A small network was shown many inputs. Here are its activations along a few directions, one row for each input.
In each table, some parts of the input vary, and every possible input appears once, in random order.
Descriptions start from the smaller parts, as in this example, which fits no table here: values(2) and (point or ring(9) or (line(4) and ring(5))).
Shared parts are said once, and a part with two or three values counts as separate values.

Other details of the inputs vary at random and push rows far along two fixed directions, the same in every table; ignore that.

Rows:
r1: [ 23.5 -25.8   2.9  35.3  41.0 -48.8  17.5  21.1  16.5  13.6  27.5]
r2: [ 14.2 -27.5   3.1  32.1  37.3 -55.9  21.4  12.5  14.5   7.1  31.0]
r3: [-20.8  17.2   4.2 -17.3 -35.8  51.1  -1.2 -26.6 -11.3  -4.1 -14.9]
r4: [-26.6 -14.5  -3.1  -2.3 -17.3  47.2  -1.0 -10.7 -45.1  -9.4  15.2]
r5: [-24.7 -26.2 -19.3  19.4 -11.9  64.0  -6.0   9.3 -62.0   1.4  33.9]
r6: [-25.7 -55.3 -12.5   5.4   8.4  26.5  -8.3   5.9 -70.6 -12.3  44.4]
r7: [ 13.3  25.8  11.1 -24.5 -11.7 -15.0  -7.7 -27.8  45.2  -0.1 -37.2]
r8: [ -2.8  12.0   3.5 -25.6 -26.2  18.8  -9.6 -28.3  15.2   0.4 -23.1]
r9: [  2.3  23.2  13.8  -3.6 -30.4  24.8   8.7 -15.8  30.6  15.7 -14.9]
r10: [-16.7 -12.1   5.1   4.6 -22.0  40.3   5.6  -4.1 -24.3   4.0  18.9]
r11: [ 13.8  26.8  12.9  -4.6  -9.4 -23.7  13.5 -21.1  46.8   1.2 -21.9]
r12: [-26.7 -39.9 -10.6  -2.9  -8.5  35.2  -5.9  -2.6 -60.9  -7.1  35.3]
r13: [ 16.2 -28.0   7.8  31.2  37.2 -54.1  19.3  14.5  15.0   8.5  29.4]
r14: [ 15.2 -22.2  -7.0  38.3  42.4 -58.0  11.4  14.1  10.3   5.2  27.4]
r15: [  0.4  42.3  11.2 -13.2 -51.0  30.0   6.3 -30.1  44.3  12.9 -31.7]
r16: [ 17.6   7.9   1.9 -12.5  -0.8 -19.9  -3.4 -16.8  33.3   4.7 -20.9]
r17: [-35.3 -27.8 -12.7   4.7 -11.9  65.7  -6.0  -2.4 -69.0  -8.5  24.8]
r18: [-21.7 -56.2 -22.0  29.2  46.2   3.3 -28.4  64.4 -96.8 -20.6  49.9]
r19: [ 21.4 -32.8  -4.9  13.5  49.8 -59.1  -0.9  11.1   5.2  -2.9  14.3]
r20: [ 15.3  10.0  11.2 -13.8   4.0 -36.9  -1.3 -19.1  36.1  -4.3 -18.8]
r21: [  8.5  37.3  17.2 -25.0 -12.7 -11.6   8.0 -31.1  46.5   3.5 -42.4]
r22: [ -4.9  30.9  14.5 -14.6 -46.8  36.3   8.4 -25.9  25.1   8.2 -18.7]
r23: [ -1.5  37.8   6.6  -9.5 -49.3  36.6   4.7 -26.2  38.2  15.0 -28.8]
r24: [-16.0  -2.7   1.8 -22.6 -23.2  38.0 -14.2 -20.5 -18.8  -7.7  -6.3]
r25: [ -3.6  25.8 -17.9 -10.3   6.7   9.2  -3.5  60.6 -21.1  -1.6  -4.2]
r26: [ 10.0  48.9  -5.1 -17.7   8.2 -29.1   2.2  40.6  25.9  -2.7 -25.3]
r27: [-16.4 -15.3  -2.6 -16.0 -17.7  31.7 -10.4 -16.4 -25.2  -5.7   4.6]
r28: [ 13.6 -23.3  -4.2  36.3  40.6 -59.8  13.2  11.8   8.4   1.7  29.9]
r29: [ -1.7  43.7  -6.6 -20.5  -4.9  -2.1  -2.4  35.5   5.0  -6.4 -19.4]
r30: [ 13.2  16.7   8.4 -17.5 -11.6 -27.0   3.0 -24.0  39.9   4.7 -20.4]
r31: [-30.7 -47.8 -17.1  -0.6  -7.0  49.3  -9.8   1.8 -74.3  -3.9  39.7]
r32: [-19.0  10.7   9.2 -22.7 -25.2  38.6   1.5 -26.2 -12.5  -5.3 -14.0]
r33: [ 13.2 -22.6   0.4  27.6  40.0 -57.2  17.1   7.5  12.5  -2.9  20.9]
r34: [ 20.2  28.1  -2.1  -0.8  14.8 -24.6 -25.5  40.1  16.2  -0.8 -31.2]
r35: [-23.8 -41.6 -18.6  -0.7  -9.2  51.9  -9.4   4.0 -68.6   0.1  34.5]
r36: [ 20.9 -27.1  -6.9  39.1  37.7 -51.2  15.6  17.9  17.4  11.1  26.6]
r37: [ 14.2 -24.8  -4.1  31.6  44.2 -53.7  15.1  12.4  11.2  -0.3  19.9]
r38: [-23.6  -6.6  -4.3   5.4 -24.9  48.0  -0.4  -8.1 -35.5  -2.5  18.4]
r39: [ 16.8  -7.1  -5.7  19.4  51.4 -62.9 -20.7  51.6  -4.1  -9.6   1.5]
r40: [ -1.6   4.0  -8.2   4.7  17.0  -2.5 -31.3  44.7 -26.2  -8.5  -7.5]
r41: [  8.6  45.6  -8.0 -16.2  10.6 -25.2   1.5  48.1  19.9  -0.7 -23.2]
r42: [  4.3  39.9   3.2 -13.0 -40.0  42.0   1.9 -23.2  31.5   7.8 -35.6]
r43: [-11.9 -14.6  -6.2 -12.3  -8.6  47.7 -17.7  -7.1 -38.9  -8.8   2.6]
r44: [ -0.1  37.4   9.4 -28.9 -30.4  32.0   2.7 -28.9  23.2   4.2 -41.0]
r45: [ 19.5 -25.0  -7.0  27.2  50.0 -56.5  11.3  13.6   5.7  -0.9  15.2]
r46: [-18.5 -15.1  -2.1 -14.0  -9.7  44.1 -18.2 -12.6 -39.1 -12.1   3.0]
r47: [ 15.5  25.7  12.6   1.2 -17.2 -21.1  12.8 -18.9  53.1   9.8 -18.3]
r48: [ 16.3 -26.7   0.7  34.1  38.8 -52.9  20.3  15.8  16.8  11.6  29.2]
r49: [  7.0  26.4   6.2  -2.9 -32.3  30.3   8.2 -13.4  29.3  17.1 -15.2]
r50: [ 16.9  11.5  13.6 -13.1   6.5 -35.8  -3.7 -19.5  32.3  -7.5 -19.1]
r51: [-13.5  14.6  12.2 -23.8 -25.6  28.5   2.8 -27.5  -2.8  -5.7 -16.9]
r52: [ 15.6  18.1  14.0 -17.7   0.3 -26.5  -7.3 -24.2  36.2  -6.5 -27.1]
Each input here is: line(4) and (values(2) or line(11)).
The inputs of r12 and r35 match in every part but the line(4) part. If r18 is changed in the same way as r12 into r35, which row does it become? -> r34
The inputs of r32 and r44 match in every part but the line(4) part. If r28 is changed in the same way as r32 into r44, which row does it become? -> r5
Change only the values(2) part in r39. List by row number the other rows that result. -> r26
Change only the values(2) part in r25. List by row number the other rows that result. -> r34
A walk changes only the line(11) part. It starts at r9 and steps to r48. List the rest of the walk in order. -> r23, r14, r37, r17, r21, r46, r7, r8, r31
A walk changes only the line(4) part. It starts at r6 and steps to r27. List the rest of the walk in order. -> r8, r16
